Each row has a name. Each question is about the rows just above it. Places in a row count from 0.

[155 115 121 109 140 142 155  94 108 152 101 149 114] = pak
[ 92 124 142  98 175 140 124  81 115 109 196  75 110] = neza
[119 134 127 143 110 143 119 154 138 123 120 135 138] = Gesed
[ 81 127 143 103 171 137 118  90 119 104 201  72 114] = Nikud
[ 60 135 142 116 159 128 104 114 131  93 207  69 124] = ligi
Changed neza: [ 92 124 143  98 175 140 124  81 115 109 196  75 110]. Place and old value: | 2, [142]
The entry that follows [103]: | [171]
Places of [142] in row pak: | 5
Where does [119 134 127 143 110 143 119 154 138 122 120 135 138] differ from Gesed, and what was there? | 9, [123]

[185 128 116 108] = Sipe
[146 129 123 196] = Mesis
[115 135 115 115] = pil
Right after [185] comes | [128]
Every place of [115] in pil: | 0 2 3
One entry of Mesis was changed: [146 129 123 195]. Where, and from what? | 3, [196]
Changed Mesis: [146 128 123 196]. Place and old value: | 1, [129]
One entry of Sipe was changed: [185 129 116 108]. Where, and from what? | 1, [128]

[114  94 104 140  82 140 112 158 168 139  95 118 129 151 104 127] : Gozin
[ 82 141 108 143  99 151 126 110 144 118  99 112 142 188 115  99] : dus
[ 78 139 117 137 122 147 114 149 157  99 113 110 134 194 151 144] : zet
[ 70 119 111 128  97 149 118 155 115 148 100 121 140 196 119 175] : monup
[143 134  86 137  79 150 125 157 147 158  74 106 129 182  99 140] : zaz
[110 112 111 125 124 185 120 120 114 103  98 105 122 179  95 126] : gud
Where does [110 112 111 125 124 185 120 120 114 104  98 105 122 179  95 126] differ from gud, and what was there? | 9, [103]
At which places does gud hold [111]? | 2
Right after [98] comes | [105]
Where does [ 82 140 108 143  99 151 126 110 144 118  99 112 142 188 115  99] differ from dus, and what was there? | 1, [141]
One entry of gud was changed: [110 112 111 124 124 185 120 120 114 103  98 105 122 179  95 126]. Where, and from what? | 3, [125]

[105 122  86  70 115 199 156]  tidu
[153  64 174 173 141  96 148]  Rotak
[106 148  83  69 120 196 139]  tise
[155 127 177 157 144  51 101]  Notud
[114 210 104 117 123 113  83]  Dib
[156  48 174 166  48 113 156]  Verod
[145  41 156 142 136 143 174]  gimi
Changed Verod: [156  48 174 166  48 114 156]. Place and old value: | 5, [113]
Places of [156] in row Verod: | 0 6

[129 121 128 127 131 136 144 151 161 171 181 188 196 199 169 198 193 193
 167 150 135 118  98  80  66  53  42  38  36  37  43  54  68  79  99 115
 128 141 154 161 166 170 171 169 162 157 152] : soge
[130 129 140 166 193 201 178 140  84  47  35  60  98 142 166 168 153 143
 142 157 170 171 154 112  69  39  41  72 121 165 190 189 168 152 139 139
 143 131 116  89  62  58  73 108 149 180 194] : Febig
[130 129 128  89 193 147 178 140  84  47  35  60  98 142  91 168 114 143
 142 157 170 171 154 112  69  39  41  72 121 165 190 189 168 152 139 139
 143 131 116  89  62  58  73 108 149 180 194] : kevag
[128 129 142 171 192 200 173 125  71  38  40  75 121 157 170 160 146 142
 192 192 174 157 200  70  42  42  77 177 168 190 189 169 146 139 140 140
 127 104  74  58  64  97 138 176 192 189 171] : saza
[180 129 127 129 130 133 139 146 155 163 172 181 188 196 198 200 199 194
 190 180 167 152 137  92 103  92  72  59  49  41  35  37  39  44  52  65
  77  92 108 120 133  92 155 160 166 168 173] : zan
[128 128 153 186 200 172 113  54  35  66 120 161 169 153 139 149 171 171
 139  84  45  42  90 149 186 187 164 142 139 139 131 100  70  58  80 129
 176 194 182 156 136 123 115  96  73  68  88] : rufif
[129 128 128 128 133 135 143 152 163 171 184 188 196 199 199 197 193 182
 168 155 136 119  99  80  65  52  44  38  36  39  46  57 193  82  98 113
 127 142 153 160 166 169 171 166 162 157 152] : tesek
[130 129 128 138 149 162 175 192 199 201 191 175 148 123  89  63  44  36
  37  49  71  94 119 140 158 166 168 166 158 148 143 141 142 149 160 168
 174 172 166 150 128 103  78  57  41  39  42] : Raled
[130 129 140 166 193 201 178 140  84  47  35  60  98 142 166 168 153 143
 142 157 170 171 154 112  69  39  41  72 121 165 190 189 168 152 139 139
 143 131 140 142 144 148 155 165 169 174 176] : dareb
The entry that follows [75]: | [121]
One entry of soge was changed: [129 121 128 127 131 136 144 151 161 171 181 188 196 199 169 198 193 193
 167 150 135 118  99  80  66  53  42  38  36  37  43  54  68  79  99 115
 128 141 154 161 166 170 171 169 162 157 152]. Where, and from what? | 22, [98]
At which places does kevag hold [168]? | 15 32
Places of [192] in row saza: | 4 18 19 44
Places of [92] in row zan: | 23 25 37 41
Changed tesek: [129 128 128 128 133 135 143 152 163 171 185 188 196 199 199 197 193 182
 168 155 136 119  99  80  65  52  44  38  36  39  46  57 193  82  98 113
 127 142 153 160 166 169 171 166 162 157 152]. Place and old value: | 10, [184]

[169 132 149 202 186] : subu
[193 193 193 122 222] : fibob
[164  57 186  52  39] : tidis
[120 121  93 152  79] : maz
[206 187  57 202 194] : fiv
The entry that follows [187]: | [57]
What comes right after [132] in the named rows? | [149]
Where does [164  56 186  52  39] differ from tidis, and what was there? | 1, [57]
At which places does fibob hold [122]? | 3
What comes right after [121] in the named rows? | [93]

[126 139 120 110 139 105] -> nub
[130 154 128 154 129 127] -> simut
[123  54 138 153 134 108] -> ravu
[126  91 133 139 121 155] -> Fule
[117 123 120 127 139 135] -> zel
Changed Fule: [126  92 133 139 121 155]. Place and old value: | 1, [91]
What comes right after [130] in the named rows? | [154]
Every place of [129] in simut: | 4
Whose row is [117 123 120 127 139 135]? | zel
Right after [128] comes | [154]

[ 38  35 164 151 117 124 142 171 107 152 124  60 184 100 125  67 126] : mifib
[ 35  35 184 167 116 112 143 165 127 162 140  78 181  85 138  65 113] : lom
[ 36  34 175 162 123 120 147 165  59 150 134  71 181  88  59  64 117] : momik
One entry of momik was changed: [ 36  34 175 162 123 120 147 165  59 150 134  71 181  88  59  64 118]. Where, and from what? | 16, [117]
Right after [151] comes | [117]
What comes right after [171] in the named rows? | [107]
Right after [60] comes | [184]
At which places does momik hold [59]? | 8 14
What comes right after [147] in the named rows? | [165]
Changed momik: [ 36  34 175 162 123 120 147 165  59 149 134  71 181  88  59  64 117]. Place and old value: | 9, [150]

[135 147  62 128 142 190 110 109 109 191 121 138  88 110 119] : vesu
[135 147  62 190 142 190 190 109 190  83 121 138 147 147 119] : papu
[135 147  62 128 142 126 125 109 131  83 121 138  88 110 109] : bimu
The entry that follows [191]: | [121]
At which places does vesu hold [110]? | 6 13
One entry of vesu was changed: [135 147  63 128 142 190 110 109 109 191 121 138  88 110 119]. Where, and from what? | 2, [62]
Every place of [147] in papu: | 1 12 13
At which places does papu hold [190]? | 3 5 6 8

[ 95 148 163 112 146] -> zovim
[ 99 112 157 104 151] -> Vif
[ 80  89 166  92 174] -> Neve
[202 113 152  55 163] -> Teb
[ 64 182 114 192  94] -> kana
[157  70 134  61 181] -> ruvi
[ 88  88 163 162 202] -> kanu
[182 157 164 112  81] -> Vuge
[106 149 106 149 149] -> Vig
[105 207  57 115 176] -> bisot
One entry of kana was changed: [ 63 182 114 192  94]. Where, and from what? | 0, [64]
Changed kanu: [ 88  88 163 162 203]. Place and old value: | 4, [202]
Every place of [149] in Vig: | 1 3 4
What comes right after [162] in the named rows? | [202]

[188 192 166 189 211 212 168] = zunaf
[186 184 174 213 213 179 212] = pok
[189 201 171 184 222 196 180] = Gafu
Places of [212] in row pok: | 6
What comes right after [179] in the named rows? | [212]
Every place of [211] in zunaf: | 4

[134 134 134 134] -> Vuk
[126 135 144 121] -> mufu
[143 143 124 143] -> Dise
[132 132 128 204] -> dol
[134 144 135  64] -> zaki
[133 131 126 206] -> Tar
[132 111 156  64] -> dep
[133 132 126 205] -> zozad
Places of [134] in row Vuk: | 0 1 2 3
Every place of [124] in Dise: | 2
What comes right after [156] in the named rows? | [64]
Places of [143] in row Dise: | 0 1 3
Where does [132 131 126 206] differ from Tar, and what was there? | 0, [133]
Changed zozad: [133 132 126 206]. Place and old value: | 3, [205]

[ 97 133 170 207 124 138] -> dufa
[134 129 172 206  77 172] -> Tufu
[134 110 181  81  67 133] -> bavog
[135 137 135 137 135 137] -> fup
Right after [129] comes | [172]
Every place of [134] in Tufu: | 0
Places of [206] in row Tufu: | 3
Every place of [138] in dufa: | 5
At which places does fup hold [137]? | 1 3 5

[154 110 135 126 112  92 131] : basi
[110 140 130 108 152 164 114] : paz
[149 101 140 124  95 151 125] : tagav
[126 151 127 104 162  59 105] : penub
Where does [126 151 128 104 162  59 105] differ from penub, and what was there? | 2, [127]
Where does [154 110 135 127 112  92 131] differ from basi, and what was there? | 3, [126]

[115 152  79 107] -> dimo
[128 127  55  75] -> Nir
[128 134  55  80] -> zona
[167  95 128 180] -> lugok
[151 129 129 128] -> tabe
What comes right after [167] in the named rows? | [95]
What comes right after [152] in the named rows? | [79]

[ 91 128 196 122 186 117] -> teno
[131 160 171 122 136 139] -> mem
[145 177 193 166 158 154] -> sumu
[141 107 166 100 139 103] -> vob
[161 161 161 173 171 171] -> voku
[157 103 133 147 129  97] -> zumat
[129 156 129 129 105 129] -> mov
[ 73 138 115 135 139 163] -> foga
[156 155  69  74  84 136] -> Senol
What comes right after [138] in the named rows? | [115]
At which places does voku hold [161]? | 0 1 2
Where does [129 156 129 128 105 129] differ from mov, and what was there? | 3, [129]
Every place of [129] in mov: | 0 2 3 5
Where does [ 73 137 115 135 139 163] differ from foga, and what was there? | 1, [138]

[134 122 113 134 111 141 152 125 122 147  87 110 135 113 111 124 109 102
 113  88 115 148 149  79 148 149 121 159 121 106 104 134 134 113 120 113
 154 101 119 149 134  71  82] -> gikop
[106  91 146 118 138 141 173 131 132 126 122 116 115  87  94 123 136 138
 166 127 187 123 136  90 138 116 159 137 101 127 169 115 109 139 156 130
 151 179 121 174 102 142  97] -> Gabed
[106 112 115 125  84 166 150 134 116 104  66 117 104  98 121 125 130 121
  99 143 104 113 104 109 139 139 138 137 136 157  97 166 141 131 101 107
 119  73 141 119 141  62 124] -> nev
[115 149 142 132  99 158 131 140 114 104 121 162 139 154  82 101 111 127
  84 138  95  88  73 115 114 127  97 105 159 109 105 141 133 136 129 139
 115 101 138 109 191 110 136] -> goba
[113 108 109 124 138 152 175 107 113 111 114 113 111  57  90 128 130 128
 148 103 157 143 153  78 127  99 121 153 124 137 142 120  97 134 136 134
 143 176 101 173  98 137  97] -> mera
[172 154 122 126 113 107  84 117 137 134 148 132 153 168 155 134 144 134
 118 143 118 143 154 198 116 104 147 141 131 122 116 133 163 129 122 105
 132 143 123 126  93 176 174] -> Fep
One entry of gikop was changed: [134 122 113 134 111 141 152 125 122 147  87 110 135 113 111 124 109 102
 113  88 115 148 149  79 148 149 121 159 121 106 104 134 134 113 120 113
 154 101 119 149 135  71  82]. Where, and from what? | 40, [134]
Right after [103] comes | [157]
Places of [132] in row Fep: | 11 36
Places of [134] in row gikop: | 0 3 31 32 40
Changed mera: [113 108 109 124 138 152 175 107 113 111 114 113 111  57  90 128 129 128
 148 103 157 143 153  78 127  99 121 153 124 137 142 120  97 134 136 134
 143 176 101 173  98 137  97]. Place and old value: | 16, [130]

